X =
[[125 122 129 128 125 135 133 124 130 132 121 130]
 [124 137 135 131 137 130 125 135 136 122 136 131]
 [134 128 130 131 111 130 117 146 121 110 129 129]
 [137 142 113 129 151 114 118 130 132 126 148 121]
 [118 138 120 128 125 141 130 133 133 128 142 135]
 [129 126 131 127 130 126 127 125 126 126 128 127]
 [141 108 134 125 123 123 131 123 125 125 112 129]
 [124 131 126 134 121 140 125 136 131 120 141 131]
 [123 151 150 129 115 135 105 122 139 128 124 113]
 [114 117 131 125 126 136 147 120 144 141 112 138]]
Indices start at 0.
(0, 0): 125
(9, 1): 117
(7, 7): 136
(5, 0): 129
(8, 5): 135
(2, 9): 110
(2, 2): 130
(6, 2): 134
(1, 2): 135
(8, 2): 150
(7, 4): 121
(3, 9): 126
(7, 9): 120
(6, 7): 123
(1, 4): 137
(6, 9): 125
(5, 8): 126
(4, 3): 128
(7, 5): 140
(9, 0): 114
(4, 11): 135
(2, 3): 131
(7, 11): 131
(4, 10): 142
(4, 7): 133
(0, 10): 121
(0, 2): 129
(0, 11): 130
(5, 10): 128
(6, 1): 108
(8, 4): 115
(7, 2): 126

arr = [128 131 130 149 146 116 121 125 128 118 130 117 133 139 103]
arr[-15] = 128
arr[-11] = 146
arr[10] = 130
arr[14] = 103
arr[-9] = 121
arr[11] = 117

a = ((118, 119, 122, 127, 129, 122, 127, 129, 127, 125, 128, 121, 129, 118, 140, 136), (126, 123, 144, 144, 127, 124, 130, 124, 128, 117, 129, 140, 145, 121, 127, 128), (136, 135, 132, 135, 128, 133, 129, 124, 134, 126, 130, 123, 133, 133, 119, 123), (126, 126, 127, 130, 123, 133, 127, 130, 133, 137, 120, 143, 129, 123, 134, 130), (115, 121, 130, 127, 127, 121, 129, 127, 140, 129, 122, 135, 123, 106, 132, 134), (137, 133, 134, 132, 133, 135, 128, 124, 133, 136, 126, 124, 128, 136, 134, 124), (130, 132, 126, 121, 131, 132, 126, 133, 132, 126, 119, 130, 122, 137, 130, 124), (122, 126, 118, 120, 125, 127, 130, 134, 127, 136, 127, 142, 115, 119, 127, 131), (125, 123, 135, 135, 129, 125, 127, 126, 126, 131, 129, 138, 140, 126, 121, 130), (122, 126, 127, 129, 128, 130, 128, 130, 142, 110, 127, 123, 132, 125, 124, 128), (124, 126, 126, 128, 123, 123, 126, 128, 135, 132, 126, 128, 125, 118, 128, 132))
a[0, 0]	118
a[9, 6]	128
a[8, 9]	131
a[9, 8]	142
a[3, 5]	133
a[8]	[125, 123, 135, 135, 129, 125, 127, 126, 126, 131, 129, 138, 140, 126, 121, 130]
a[4]	[115, 121, 130, 127, 127, 121, 129, 127, 140, 129, 122, 135, 123, 106, 132, 134]
a[2]	[136, 135, 132, 135, 128, 133, 129, 124, 134, 126, 130, 123, 133, 133, 119, 123]
a[2, 13]	133
a[9, 5]	130
a[9]	[122, 126, 127, 129, 128, 130, 128, 130, 142, 110, 127, 123, 132, 125, 124, 128]
a[5, 6]	128
a[5, 9]	136
a[2, 2]	132
a[8, 10]	129
a[:, 1]	[119, 123, 135, 126, 121, 133, 132, 126, 123, 126, 126]
a[7, 7]	134
a[1, 9]	117
a[9, 12]	132
a[6, 7]	133
a[5]	[137, 133, 134, 132, 133, 135, 128, 124, 133, 136, 126, 124, 128, 136, 134, 124]
a[9, 9]	110
a[:, 10]	[128, 129, 130, 120, 122, 126, 119, 127, 129, 127, 126]
a[0, 7]	129
a[7, 1]	126
a[1, 6]	130
a[6, 4]	131
a[:, 11]	[121, 140, 123, 143, 135, 124, 130, 142, 138, 123, 128]
a[4, 1]	121
a[1, 0]	126
a[1, 7]	124
a[4, 10]	122
a[2, 9]	126
a[:, 14]	[140, 127, 119, 134, 132, 134, 130, 127, 121, 124, 128]
a[4, 13]	106

B =
[[120 130 148 132 128 138 121 127 138 146 117 108 126]
 [120 129 145 132 127 138 121 127 137 145 118 112 127]
 [120 130 149 132 129 137 121 126 137 144 118 107 126]
 [121 129 144 129 126 139 122 128 136 143 119 112 124]
 [120 130 148 133 128 137 120 126 138 145 118 108 127]
 [117 135 149 133 124 122 112 129 139 132 117 113 130]
 [120 129 144 131 125 139 121 128 137 145 118 112 125]
 [120 129 146 130 127 139 122 127 137 145 118 110 124]
 [117 135 153 130 126 123 113 128 138 132 118 108 126]
 [118 136 149 132 125 119 112 128 138 128 119 113 130]
 [117 135 149 132 125 120 112 128 138 129 119 112 129]
 [118 131 150 131 126 136 118 127 139 144 116 107 125]
 [117 135 148 134 124 120 111 129 139 131 118 114 131]
 [116 134 150 133 123 126 112 129 140 136 116 111 129]
 [117 135 151 130 124 124 113 129 139 132 118 110 127]]
B[0, 0] -> 120
B[12, 6] -> 111
B[:, 10] -> [117, 118, 118, 119, 118, 117, 118, 118, 118, 119, 119, 116, 118, 116, 118]
B[0, 3] -> 132
B[3, 1] -> 129
B[3] -> [121, 129, 144, 129, 126, 139, 122, 128, 136, 143, 119, 112, 124]
B[8, 10] -> 118
B[3, 11] -> 112
B[8, 4] -> 126
B[14, 6] -> 113
B[14] -> [117, 135, 151, 130, 124, 124, 113, 129, 139, 132, 118, 110, 127]
B[6] -> [120, 129, 144, 131, 125, 139, 121, 128, 137, 145, 118, 112, 125]
B[0, 10] -> 117
B[3, 8] -> 136
B[:, 9] -> [146, 145, 144, 143, 145, 132, 145, 145, 132, 128, 129, 144, 131, 136, 132]
B[10, 6] -> 112
B[11, 5] -> 136
B[:, 0] -> [120, 120, 120, 121, 120, 117, 120, 120, 117, 118, 117, 118, 117, 116, 117]
B[4, 10] -> 118
B[10] -> [117, 135, 149, 132, 125, 120, 112, 128, 138, 129, 119, 112, 129]
B[0, 12] -> 126
B[1, 10] -> 118
B[1, 4] -> 127
B[8, 7] -> 128
B[11] -> [118, 131, 150, 131, 126, 136, 118, 127, 139, 144, 116, 107, 125]
B[13, 9] -> 136
B[13, 7] -> 129
B[9, 1] -> 136
B[6, 3] -> 131
B[7, 7] -> 127
B[2, 9] -> 144
B[4, 6] -> 120
B[4] -> [120, 130, 148, 133, 128, 137, 120, 126, 138, 145, 118, 108, 127]
B[14, 12] -> 127
B[12, 4] -> 124
B[13, 6] -> 112

A =
[[130 125 118 141 120 126 137 139 102 126 132 123 132 127 139]
 [134 109 126 131 126 125 132 125 135 127 131 126 128 126 129]
 [134 129 140 112 136 132 117 122 154 129 121 126 124 127 119]
 [112 138 125 142 120 126 124 126 120 127 127 134 123 133 127]
 [123 135 138 116 141 134 117 121 137 133 127 135 131 128 123]
 [140 136 129 115 130 128 135 134 136 126 124 121 126 127 126]
 [141 127 129 114 132 125 136 127 146 126 126 125 126 126 124]
 [125 145 125 131 120 127 130 134 122 126 123 124 122 132 127]
 [116 127 124 131 132 125 132 118 127 130 134 141 133 129 128]
 [128 134 139 122 130 134 112 126 143 129 120 124 121 130 120]
 [133 121 131 132 117 127 121 129 141 125 122 119 117 130 124]
 [133 135 128 128 117 125 129 132 138 123 120 119 116 131 123]
 [139 133 124 119 126 124 141 131 137 124 126 123 125 128 127]
 [143 124 122 123 123 122 144 134 132 124 128 120 126 127 130]
 [122 118 139 123 138 133 113 116 143 132 128 135 130 127 122]]
Rows and columns are counted from 0.
(0, 0) = 130
(5, 9) = 126
(13, 8) = 132
(1, 0) = 134
(0, 7) = 139
(12, 13) = 128
(10, 13) = 130
(1, 1) = 109
(11, 1) = 135
(2, 5) = 132
(13, 2) = 122
(11, 3) = 128
(12, 8) = 137
(11, 10) = 120
(2, 1) = 129
(8, 0) = 116
(10, 6) = 121
(9, 12) = 121
(8, 8) = 127
(3, 5) = 126
(11, 14) = 123
(13, 1) = 124
(2, 12) = 124
(6, 8) = 146
(0, 10) = 132
(0, 5) = 126
(4, 11) = 135
(3, 14) = 127
(6, 14) = 124
(10, 3) = 132
(3, 3) = 142
(9, 1) = 134
(12, 6) = 141
(14, 5) = 133
(2, 3) = 112
(8, 11) = 141
(5, 6) = 135
